Questions about the matrix below.
1) The third largest entry?
2) The entry directly below 183?
3) The top entry of the column that holds the largest entry?
4) The last entry, reading row by row?
5) The first entry, reading row by row?
6) The entry directly above 138?
7) The top-right entry?
[[112  78 146 122 137 103]
 [112 183 196 105 146 167]
 [112 138 109  87 137 119]]
1) 167
2) 138
3) 146
4) 119
5) 112
6) 183
7) 103
